Each row has a name. Each piece below is followed by the name of the row it came from. Each question is about the rows just above it. Some pieces are copies with a little noise.

z82: [143 143  93 118 175 168 174  86 132 185 134 114 152 112 177 140 169 127
 122 130 185 136 150 176 146 131 133 121 148  62  98 126 128 139  85  93
 106 123 119 169 163 168 119 169 103 155 125 116 156 147 127 163 156 124
 115]
z372: [122 137 155 123 151 173 124 187 132 138 101 139 137 149 101  52 137 151
 154 149 154 145 145 107 149 203  76 110 115 174  40 186 140  76 216 102
 149 151 125 127 185 155 139 129  79 151 206 134 125 190 176 152 148  75
  31]
z396: [121 114 161 107  84 118 119 107 131  99 148 106  98 118 178 189 166 125
 104 121 120 106 150 117  86  87 165 140 121 114 137 121 141 142  98 128
 101 117 115 194 103  94 119 137 139 150 116 117 125 158 132 130 104 164
 152]
z291: [143 143  93 118 175 168 174  86 132 185 134 114 152 112 177 140 169 127
 122 130 185 136 150 176 146 131  48 117 132 114  99 119 136 158  66  96
 120  99 101 136 115 140 115 157 102 125 107 135 141 127 169 126 152  60
 174]
z199: [136 149 104 128 181 161 163  64 131 168 129 131 160 114 211 148 160 132
 122 140 182 155 147 168 151 131  67 111 130 122  94  93 145 157  55  90
 145  91 111 111 115 120 136 167 109  91 129 143 130  96 187 147 142  42
 183]
z378: [143 143  93 118 175 168 174  86 132 185 134 114 152 112 177 140 169 127
 122 130 185 136 150 176 146 131 133 117 132 114  99 119 136 158  66  96
 120  99 101 136 115 140 115 157 102 125 107 135 141 127 169 126 152  60
 174]
z367: [145 141 139 105 158  83 116  93 130 113 125 116 130 115 157 125 106 136
 151  75  99 128 115 149 101 152  70 198 119 132 153 147 108 130 152 115
 125 129 104 111 121 125 135 114 109 107 103 139  75 149 126 124 109 124
 147]
z848: [143 143  93 118 175 168 174  86 132 185 134 114 152 112 177 140 169 127
 122 130 185 136 150 176 146 131 133 117 132 114  99 119 136 158  66  96
 120  99 103 129 106 126 115 108 114 131 108 152 124 138 135  85 132 108
 166]
q: [143 144  95 117 175 167 173  85 133 184 133 114 154 113 176 139 170 127
 123 130 185 137 150 175 145 131  50 117 132 113 100 118 136 157  67  97
 119  99 102 137 116 142 115 157 102 124 108 135 140 127 168 125 152  59
 173] : z291
q: [122 137 155 124 151 174 124 187 132 138 100 140 137 149 101  53 137 151
 153 149 154 145 145 107 149 204  74 110 114 173  40 188 140  76 217 102
 149 150 125 126 185 154 140 130  79 151 206 134 125 190 177 153 147  75
  31] : z372

z700: [100 150 157 197]
z136: [ 98 150 157 201]
z566: [131 105  88 137]
z909: [164 168 174 195]
z708: [151 146 147 225]
z368: [ 98 150 147 138]
q: [ 99 150 156 196] : z700
q: [ 99 151 158 202] : z136
q: [164 166 173 194] : z909

z898: [203 166 182 196 206 202 117 207  93]
z39: [128 128 128 127 127 127 128 127 126]
z808: [120  69  83 173 162 167  49 159 168]
z293: [197 124 149 228 229 230  63 228 127]
z70: [129 128 129 128 129 128 126 129 122]
q: [196 122 149 228 228 231  66 227 125] : z293
q: [128 130 127 126 127 125 130 127 126] : z39

z31: [144 124  40 165 157 177 163]
z618: [140 137 136  99 180  77 109]
z831: [ 64  28 124  43 127  58  24]
z471: [ 66 119  65  93 121 192 222]
z379: [222  54 181  78 144 198  65]
z785: [163 110 149  64  98 104 147]
z77: [ 71  96 185 179 160 208  99]
q: [140 137 136  99 179  77 109] : z618
q: [163 110 149  65  98 104 148] : z785

z547: [159 124  82 207]
z627: [202 125  74 246]
z958: [190 126 150 231]
q: [159 123  82 207] : z547
q: [202 127  74 246] : z627
q: [190 127 150 232] : z958

z882: [141  90  65 145 164 114 123 139 115 105 127 145 138 143 142 116 100 105
  88  98 169 191 126 113 136 101  96 147 161 133 126 135 126 116 118 141
 139  97 108 163 150 105 121 166 160 171 180  88  38 124 164]
z414: [122 141  90  65 145 164 114 123 139 115 105 127 145 138 143 142 116 100
 105  88  98 169 191 126 113 136 101  96 147 161 133 126 135 126 116 118
 141 139  97 108 163 150 105 121 166 160 171 180 160 171 180]
z685: [ 65 145 164 114 123 139 115 105 127 145 138 143 142 116 100 105  88  98
 169 191 126 113 136 101  96 147 161 133 126 135 126 116 118 141 139  97
 108 163 150 105 121 166 160 171 180  88  38 124 164 110 107]
z9: [145 164 114 123 139 115 105 127 145 138 143 142 116 100 105  88  98 169
 191 126 113 136 101  96 147 161 133 126 135 126 116 118 141 139  97 108
 163 150 105 121 166 160 171 180  88  38 124 164 110 107 151]
z470: [122 141  90  65 145 164 114 123 139 115 105 127 145 138 143 142 116 100
 105  88  98 169 191 126 113 136 101  96 147 161 133 126 135 126 116 118
 141 139  97 108 163 150 105 121 166 160 171 180  88  38 124]
z669: [ 90  65 145 164 114 123 139 115 105 127 145 138 143 142 116 100 105  88
  98 169 191 126 113 136 101  96 147 161 133 126 135 126 116 118 141 139
  97 108 163 150 105 121 166 160 171 180  88  38 124 164 110]
z699: [151 120 122 141  90  65 145 164 114 123 139 115 105 127 145 138 143 142
 116 100 105  88  98 169 191 126 113 136 101  96 147 161 133 126 135 126
 116 118 141 139  97 108 163 150 105 121 166 160 171 180  88]
z555: [120 122 141  90  65 145 164 114 123 139 115 105 127 145 138 143 142 116
 100 105  88  98 169 191 126 113 136 101  96 147 161 133 126 135 126 116
 118 141 139  97 108 163 150 105 121 166 160 171 180  88  38]
q: [122 141  90  65 145 165 114 123 139 116 105 127 145 138 143 142 116 100
 104  88  98 168 191 125 113 136 100  96 146 161 133 126 135 126 115 119
 142 139  97 107 163 150 105 121 166 160 171 180 160 171 180] : z414
q: [ 91  67 145 163 115 122 139 115 105 127 143 137 144 143 115 101 106  89
  97 169 189 126 114 136  99  97 149 160 134 127 137 126 116 118 142 141
  97 109 162 149 106 119 166 160 170 181  88  39 124 162 111] : z669
q: [145 165 117 122 139 114 107 129 147 138 143 140 116 100 108  86  97 168
 191 127 114 136 102  95 146 160 132 127 133 126 115 120 142 139  97 108
 165 149 105 119 166 159 172 181  86  37 126 161 111 106 151] : z9
q: [151 119 122 139  88  65 144 165 114 125 140 115 103 129 146 136 144 142
 115 101 104  86  99 169 192 125 114 136 101  96 147 161 133 125 135 126
 116 118 141 141  96 108 163 149 106 122 165 161 170 180  90] : z699

z472: [144 128 137  86 125 109  90 101  80 139 103 140 102 129 155 128 148 100
 105  94 174 133 168 120 141 125  92 100 163 154 114  94 112  93 102 119
  85  88]
z99: [179  67 134 173 187 191 120 161 128  20  72 144 150 182  74 139 183 204
 101 176 114 199 140  30 219  74 175 127 117 171 162 162 185 126 107 216
 153 108]
z469: [ 99 150 132 168 127 129 169 149 169  97 169 113 137 149 119 119 118 157
 139 151  83 149  96 130 115 137 169 139  83  96 137 159 129 149 135 144
 169 160]
z327: [127 154 114 111 103 113 152 124 134 117 162 136 124 125 136 104 149 122
 123 116 119 139 115 125 116 115 141 126 135 109 135 116 106 131 101 133
 125 130]
z336: [115 189 108  77  57  97 150  88 130 173 190 121 111 100 160 121 121  76
 112  90 117  93 104 171  67 132 124 126 142 116 105  78  70 127 121 105
 109 135]
z365: [130  95  84 172 137 161 180 170 196 129 137 132 187  91  68 113 101 157
 179 176  68  96  66 145 116 120 161 191 100  87 164 169 158 190 158 132
 174 181]
z988: [133 129 160 138 172 109 103 123 102  85 101 146 112 177 148 119 142 139
 117 115 153 192 172 117 170 155 119 109 111 146 129 132 124  94  95 154
 111  88]
z921: [148 128 107  89 111 115 117 102 108 133 119 144 123 111 131 114 138  99
 113 101 136 120 131 131 125 117 110 127 148 137 124  91 103 114 101 128
  95 103]
z693: [154 106  79 102 128 114 151 148 132 133 123 172 154  82 111  68 160 120
 165 120 142 125 120 126 139 101 114 152 172  87 170 126 129 149  82 113
 109 126]
z373: [151 182 142  64  89 102 108  71  77 103 150 139  81 164 177 129 181  96
  57  75 157 171 163 103 135 110 125  81 158 173 103  61  74  76  72 162
  81  75]
q: [151 183 142  64  90 102 109  71  77 104 151 139  81 164 177 131 180  96
  57  75 158 171 164 103 134 109 125  81 158 173 103  61  75  75  72 162
  81  75] : z373
q: [153 107  80 102 128 114 151 148 132 133 123 172 154  82 111  68 160 120
 165 119 142 126 120 126 139 101 114 152 171  87 169 126 129 149  82 114
 108 126] : z693
q: [127 153 113 114 101 113 153 125 132 118 163 138 123 126 137 106 151 122
 122 116 117 138 116 123 120 113 142 127 134 110 134 117 105 132  99 132
 122 129] : z327

z885: [184  97 113 110 180 107 169 133  99  52 213  45 153 100]
z657: [169 108 135 144 177  68 149 120  98  47 204  62 127 120]
z615: [111 156 130 128 140 103 140 126 141  96 178  94 104  95]
z922: [174 103 126 137 177  79 155 127  98  60 202  94 158 106]
z449: [182 105 114 112 180 104 170 131 100  57 209  72 159 123]
z279: [114 156 132 128 137 101 140 122 145  89 181  98  88 111]
z895: [177 102 116 117 176  97 164 130  99  51 210  67 143 115]
z164: [158 126 158 140 162  80 158 134 102  74 198  80 120  89]
z253: [170  98 126 155 179  46 145 121  99  81 191  55 121 116]
q: [173 104 126 138 176  79 155 126  98  59 202  94 157 106] : z922

z381: [ 94 132 160 148 142]
z822: [125 150 103 101 127]
z630: [117 153 127 136 120]
z682: [113 148 109 201 162]
z319: [180  70 142  41 102]
z231: [118 152 100 147 150]
z590: [100 181 152 150 143]
z977: [ 94 132 160 148 109]
q: [179  69 141  41 102] : z319
q: [ 94 132 160 148 110] : z977
q: [ 95 133 159 149 143] : z381

